W =
[[-15.402, -284.179, -7.442, 45.145],
 [-23.821, -143.136, 12.296, 27.429],
 [22.576, -0.667, 21.337, 63.274],
 [133.103, 168.340, 66.584, -15.923],
 [-35.692, 68.713, -2.431, 72.950],
 [9.840, -47.857, 138.273, -36.537],
 [-46.223, -75.500, 35.065, 187.609],
 [-23.038, -10.658, -18.756, -171.547],
 [101.058, 22.294, 69.890, 115.668],
 [-130.422, 47.267, -5.185, -94.583],
 [-56.320, 25.978, 37.359, -15.115],
 [139.265, -149.704, -24.011, 78.727],
 [56.457, 27.772, -46.665, 45.789],
 [42.068, -124.791, 37.717, 43.019],
 [66.987, -189.520, -1.754, 76.025]]
Indices start at 0.
Report the entry just left of 72.950.
A: -2.431
Report the top-left entry.
A: -15.402
The entry in the top-right corner -> 45.145
The entry just left of -189.520: 66.987
The entry at row 0, column 2 -> -7.442
Report the entry in the bottom-right corner.
A: 76.025
Report the entry directly above 43.019.
A: 45.789
Report the entry directly above -24.011.
A: 37.359
Report the entry at row 0, column 1.
A: -284.179
The entry directly below -130.422 is -56.320
Report the entry just left of -149.704.
A: 139.265
Report the entry just left of -0.667.
A: 22.576
Report the entry at row 1, column 0.
A: -23.821
Report the entry directly above 45.789.
A: 78.727
Report the entry just left of 68.713.
A: -35.692
Report the entry just left of -75.500.
A: -46.223
The entry at row 1, column 1 -> -143.136
The entry directly above the largest entry: -36.537
The entry at row 2, column 1 is -0.667
The entry in row 1 and column 2: 12.296
The entry directly below -10.658: 22.294
Report the entry directly below 35.065.
A: -18.756
The entry directly below 69.890: -5.185
Report the maximum.
A: 187.609
Report the entry just left of the largest entry.
A: 35.065
The entry just left of 115.668 is 69.890
The entry directly below -15.923: 72.950
The entry directly below the largest entry is -171.547
Report the entry directly above -124.791.
A: 27.772
Report the entry just right of -46.223.
A: -75.500

M = |  -6.9 |   7.7 | -22.1 | -50.3 | -60.7 |  -1.4 |  12.7 |  12.1 |   5.0 |  24.4 |  51.7 |  37.2 |  22.9 |  10.2 |
What is the entry just left of 24.4?
A: 5.0
The third entry from the right is 37.2
The 1st entry is -6.9
What is the entry just left of -1.4?
A: -60.7
The last entry -> 10.2
The fifth entry from the end is 24.4
What is the second smallest entry?
A: -50.3
The largest entry -> 51.7
The entry just right of -1.4 is 12.7
What is the 3rd entry from the left?
A: -22.1
What is the second entry?
A: 7.7
The 2nd entry from the right is 22.9

Read these off the grid that follows.
1) Find the third largest entry.
2) Find the third smallest entry.
3) Find the first entry in reading order.
4) Find the entry just right of the smallest entry.
((1.46, 2.49, 0.21, 1.44, 0.14, 1.55, 1.58, 0.18, 0.05), (1.43, 2.62, 0.07, 1.50, 0.12, 1.60, 1.60, 0.16, 0.07), (0.08, -0.70, 1.50, 0.17, 1.47, 0.00, 0.17, 1.70, 1.54), (0.84, 0.87, 0.89, 0.81, 0.83, 0.88, 0.90, 0.87, 0.89), (0.07, -0.90, 1.53, 0.10, 1.56, -0.09, 0.07, 1.71, 1.60), (-0.20, -1.78, 2.34, -0.14, 2.32, -0.36, -0.66, 1.98, 2.28), (-0.02, -1.01, 1.69, 0.04, 1.62, -0.08, -0.05, 1.86, 1.66), (0.09, -0.80, 1.56, 0.09, 1.46, 0.00, 0.07, 1.70, 1.55), (1.38, 2.53, 0.18, 1.42, 0.12, 1.45, 1.64, 0.18, 0.15), (0.81, 0.84, 0.87, 0.87, 0.80, 0.80, 0.81, 0.79, 0.81))
1) 2.49
2) -0.90
3) 1.46
4) 2.34
